These are the activations of a small neural network, seen along a few directions. Each row is one input.
In each table, some parts of the input vary, and every possible input appears once, in random order.
Descriptions start from the smaller parts, as in this example, which fits no table here: ring(5) and (point or ring(9) or (values(2) and line(6))).
Shared parts are said once, and a part with two or three values counts as separate values.

Other details of the inputs vary at random and push rows far along two fixed directions, the same in every table; ignore that.

Table:
row 1: [-20 -12   7   0 -13   7 -30 -17 -16  11 -17 -44  10 -53]
row 2: [ 21  -5  -5  -6  29 -10  25  13  -1   7  15  34  -3  31]
row 3: [ 8  7 -2  2 11 -6  8  6  3  2  3 14 -5 12]
row 4: [ 14 -55 -13 -16  19  12  -4   3 -17  36   2 -21   5   3]
row 5: [ -3  28   0  13 -11 -11  27   6  16 -21  10  36  -4  24]
row 6: [-16  36   2   8 -26  -8   1 -12  28 -18  12  28  14 -10]
row 7: [ 18 -37  -1 -19  30  14  -8   7 -20  12  -4 -27  -9   9]
row 8: [  0  22  -2   4 -10 -17  22  12  22 -27   7  38  -6  22]
row 9: [ -6  -5   0 -11   3   7 -11 -16  -4   7   9 -11   6 -22]
row 10: [ 15 -30   2 -10  28  19  -3   1 -25  17  -1 -27  -6  11]
row 11: [-21  41   0  20 -36  -7 -14  -7  11 -19 -21 -10  -9 -26]
row 12: [-11  -7  -1   7 -15  12 -32   4 -11  -4 -20 -53 -11 -33]
row 13: [ 15 -14   9 -14  28  -9  23   0   8  11  20  44  23  26]
row 14: [ 12 -21 -14 -12  17 -10  24  -4   8  17  11  38  11  43]
row 15: [-22  36   7  24 -43   0 -13  -9   9 -21 -17 -13  -6 -16]
row 16: [-11  -9  -4   8 -17  11 -30   7 -15  -4 -19 -52 -11 -36]
row 17: [18 -6 -2 -1 22 -4 29 10 -2  1 17 28 -1 38]
row 18: [-31  33   5   8 -41 -11 -14 -20  15 -17  -7  -8   9 -42]
row 19: [ 14 -30  -5 -12  33  14  -3  13 -27  22   3 -20 -10  -2]
row 20: [ 14 -39   6 -19  32  18 -12   1 -19  29  12 -15  18  -6]
row 21: [ -3   0   2  10  -3  10  -6   1  -8   1  -5 -21  -6  -3]
row 22: [ -9  42   4  15 -25 -15   3  -3  19 -18  -8  23  -6   2]
row 23: [  4  24   4   2 -11 -17  16   4  24 -25   2  38  -4  29]
Description of these inputs: values(2) or ring(6) or (values(3) and line(5)).
Q: A walk changes only the line(5) part. It starts at row 22 and steps to row 11. List the rest of the walk in order.
A: row 3, row 2, row 19
Q: A walk changes only the ring(6) part. It starts at row 20 and steps to row 13. List the rest of the walk in order.
A: row 1, row 18, row 9, row 6

Table:
row 24: [ -3 -33 -11  -8  -2  14 -32   4 -19  18 -14 -51  -6 -34]
row 25: [-28  41  -1  23 -46  -2 -26  -4   9 -30 -25 -32 -16 -39]
row 26: [-32  27  -1  19 -57  -4 -25  -4  14 -30 -23 -29  -6 -40]
row 27: [ 28 -26   1 -19  44   8  16  14 -11   4  17  10  -7  38]
row 28: [-18  22  -6  14 -42 -12  -6   1  25 -22  -8   7   3 -15]
row 29: [ -2 -13 -13  11  -7  10  -4  -3 -15  20 -15 -25  -8   4]
row 30: [ -3  42  -3  16 -15 -20  22  10  22 -29   1  36 -13  15]
row 31: [ 19  -9   0 -21  31 -14  32  -5  11   8  26  52  11  38]
row 32: [ -4 -34  -6  -6  -5  14 -36   5 -18  16 -20 -53  -1 -37]
row 33: [ 19 -29  -1  -8  34  16   1  18 -24  11   6 -22 -12  10]
row 34: [  4 -16  -2 -11  16  -2  14  -6   5  13  19  24  21  10]
row 35: [ -9  30   1   7 -30 -26  13   1  32 -31  -6  37   0  12]
row 36: [ 17  -9   5 -18  25 -14  28  -5  12   5  20  50  16  35]
row 37: [  2 -21   2   2  10  20 -28  12 -30  10 -19 -59 -15 -29]
row 38: [ -8  47  14  11 -16 -16  13 -10  26 -24   5  41   7   9]
row 39: [ -6  48   5  14 -13 -17  20  -2  19 -20  10  43  -1   8]
row 40: [ 12 -35  -6 -20  21   6  -6   6 -15  13  -1 -18  -9   3]
row 41: [ -2 -20  10  -7  13  30 -30  -8 -30  17  -2 -56   0 -32]
row 42: [  0   0  10   3   8  11 -12   0 -17   9  -3 -19  -1 -18]
row 43: [-31  45   9  29 -47   5 -22  -7   2 -21 -13 -26  -3 -47]
row 44: [ 16 -25   4 -13  28  12 -10   9 -19   7  -4 -25 -10   5]
row 45: [-23  30   4  12 -37  -9  -2 -15  21 -19  -1   9  11 -19]
row 46: [ 14 -30  -5 -22  34  -1  14  -5  -5  27  20  21  16  14]
row 47: [ 24 -18   6 -23  48   8  14  -2 -13  19  22  17   2  26]
row 48: [ 13 -11   0 -15  25 -15  28  -4  14  12  22  53  24  30]
row 49: [ 11 -33  -8   2  13  13  -1   2 -22  30 -12 -23  -2  18]
row 50: [ -9  31  -9  27 -33 -14  27  -3  25 -14  -2  37   1  34]
Q: What is each input in this table made of?
A: values(3) and (point or (values(2) and line(4)))
Q: Change only the values(2) part in row 48. List by row number the other rows that result.
A: row 32
Q: Change only the values(2) part in row 41. List by row number the other rows that result.
A: row 27
